These are the activations of a small neural network, seen along a few directions. Each row is one input.
In each table, some parts of the input vary, and every possible input appears once, in random order.
A made-up example of a description, with smaller parts first: one of 8 places around a ring, together with either a single point or (one of 2 separate values, together with one of 4 places along a line) or one of 9 places along a line.
Shared parts are said once, and a part with two or three values counts as separate values.
In the rows, 128 means zero.

Table:
R1: [131 116 128 121 108 115 121 157 132 136 145]
R2: [121 102 129 208 160 149 116 115 170 138 173]
R3: [131 149 133 131 113 108 120 103 100 119 106]
R4: [114 119 147 106  96 132 120 165 116 135 143]
R5: [130 124  89 119 133 126 124 132 142 128 108]
R6: [117 130 154  92 118 136 159 157 115 143 132]
R7: [149 121 115 128 113 115 105 109 124 131 142]
R8: [146 126 121 125 132 122 133 129 141 108 125]
R9: [122 109 135 201 184 153 150 103 172 146 167]
R10: [128 137 101 106 128 141 104 105 109 127 109]
R11: [ 97 127 125  93 115 147 127 167 121 130 110]
R12: [111 137 119  93 120 148 108 137 109 131 107]
R13: [131 127 134 115 128 124 137 152 137 111 127]
R14: [100 138 155 117 102 116 142 164 112 123 108]
R15: [128 127 143 106  99 133 102 138 105 136 141]
R16: [114 149 151 118 106 115 123 135 100 124 104]
R17: [144 127 126 118 106 127  99 109 105 132 143]
R18: [128 137 149 101 119 142 118 133 111 111 124]
R19: [114 125 103 109 129 128 128 158 138 131 111]
R20: [116 135 135 134 115  97 144 154 129 124 109]
R21: [155 132 120 115 140 118 146  94 122 140 131]
R22: [146 115 115 130 112 112 116 134 135 133 142]
R23: [132 135 121 145 119  93 139 129 133 120 106]
R24: [120 110 134 202 176 156 130 111 174 117 159]
R25: [144 137 132 113 126 136 115 104 111 107 126]
R26: [149 131 121 123 134 125 122 104 129 106 124]
R27: [152 126 120 117 137 115 158 121 135 142 132]
R28: [115 129 152 101 115 141 135 161 121 111 126]
R29: [105 107 108 204 181 163 122 113 177 134 147]
R30: [135 127 134 108 133 117 163 147 132 146 134]
R31: [133 140 150  91 124 137 142 126 102 146 130]
R32: [135 142 121 142 121  96 127 103 120 118 104]
R33: [107 118 135 225 169 136 135 110 170 127 145]
R34: [133 130  89 117 135 130 112 106 130 126 107]
R35: [150 139 133 104 131 130 139  94 102 141 133]
Q: What is each input in this table made of?
A: one of 5 separate values, together with either a single point or one of 6 places around a ring
Q: Changing only the choice among 5 separate values turns R28 into R11. The same change can be made to R24. Which row results?
A: R29
Q: Change only the choice among 5 separate values in R32. List by row number the other rows that result.
A: R7, R21, R26, R34
Q: Change only the choice among 5 separate values in R3. List by row number the other rows that result.
A: R10, R17, R25, R35

Table:
R36: [110 126 123 150 129 120 128 146 144 117 114]
R37: [117 129 143  95 110 142 123 152 110 133 131]
R38: [130 132 103 144 132 111 120 112 134 120 107]
R39: [117 129 132 147 128 114 139 144 140 120 118]
R40: [154 140 115 112 126 114 124  92 111 124 117]
R41: [102 121 155 121 121 135 151 181 136 135 135]
R42: [129  94 123 246 205 169 129  80 196 141 191]
R43: [136 135 113 142 131 105 131 111 131 124 111]
R44: [153 136 132  87 112 125 123 109  98 133 133]
R45: [ 95 119 147 123 122 141 140 184 140 131 131]
R46: [149 138 104 115 127 121 111  93 114 121 113]
R47: [123 131 152  93 110 135 135 149 107 137 135]
R48: [147 134 122  89 112 132 110 110 101 130 128]
Q: What is each input in this table made of?
A: either a single point or (one of 2 separate values, together with one of 6 places around a ring)
Q: Change only the choice among 2 separate values in R48. List by row number the other rows that result.
A: R44
Q: Change only the choice among 2 separate values in R36. List by row number the other rows that result.
A: R39

Table:
R49: [123 137 139 137 123  94 152 155 134 123 113]
R50: [101 103 122 217 173 164 114 124 182 128 161]
R51: [149 140 100 135 136 102 129  94 133 110 101]
R52: [129 120 150  96 118 143 144 158 127 144 148]
R53: [145 130 112  91 138 149 120 106 115 144 132]
R54: [113 136 161 142 119 126 123 140 116 122 133]
R55: [109 124 150 126 104 135 112 157 123 125 132]
R56: [148 127 110  95 134 142 118 109 118 148 139]
R57: [143 135 123 144 127 129 100  87 118 111 127]
R58: [154 136  99 140 134  97 126  97 135 113 107]
R59: [113 128 102 103 113 117 127 159 129 119 102]
R60: [169 127 119 122 141 129 125  83 122 132 147]
R61: [150 124 145 129 130 122 152 108 120 146 153]
R62: [128 129 146 156 115 117 120 113 117 126 137]
R63: [110 131 103 100 118 125 130 157 126 115  94]
R64: [165 131 120 117 144 134 128  79 121 129 141]
R65: [130 139  92 111 130 116 121 121 126 124  90]
R66: [129 138 126 143 126  96 155 119 130 124 106]
R67: [118 140 140 133 127 100 155 152 131 120 107]
R68: [134 134 125 148 123  90 152 122 132 126 112]
R69: [126 123 152  91 123 149 147 155 124 141 141]
R70: [138 128 160 117 130 126 152 141 123 143 156]
R71: [105 128 152 123 108 141 115 154 120 122 126]
R72: [118  96 118 200 192 175 142 121 189 144 177]
R73: [124 134 117 122 121 141  91 111 112 125 118]
R74: [123 134 148 152 117 122 123 109 115 124 132]
R75: [102 101 102 215 186 140 140 132 201 129 138]
R76: [114 128 129 116 112 110 145 171 138 124 105]
R77: [147 130 122 148 124 123  98  90 120 114 132]
R78: [106 127 128 111 110 149  98 144 112 116 122]
R79: [133 136  90 116 127 109 119 124 129 129  96]
R80: [127 130 115 126 118 135  89 114 115 128 124]
R81: [125 122 125  78 125 158 128 142 115 134 137]
R82: [117 132 159 145 115 120 120 142 119 124 139]
R83: [145 128 147 124 133 128 155 104 118 144 147]
R84: [109 123 126 115 106 143  96 146 115 119 129]
R85: [111 131 131 112 116 116 147 169 135 121  97]
R86: [128 119 123  82 120 150 126 145 118 139 145]
R87: [133 131 162 113 134 131 155 138 120 141 149]
Q: Changing only one part turns R71 into R85. The same change can be made to R74. Which row results?
A: R66
Q: What is each input in this table made of?
A: one of 3 separate values, together with either a single point or (one of 2 separate values, together with one of 6 places around a ring)
Q: Change only the choice among 3 separate values in R51. List by row number the other rows that result.
A: R57, R64
Q: List by row number the other rows that have the choice among 3 separate values in common with R72.
A: R52, R53, R56, R60, R61, R64, R69, R70, R81, R83, R86, R87
Q: Change only the choice among 3 separate values in R62. List by row number the other rows that result.
A: R61, R68
Q: Change only the choice among 2 separate values in R55. List by row number the other rows that result.
A: R71
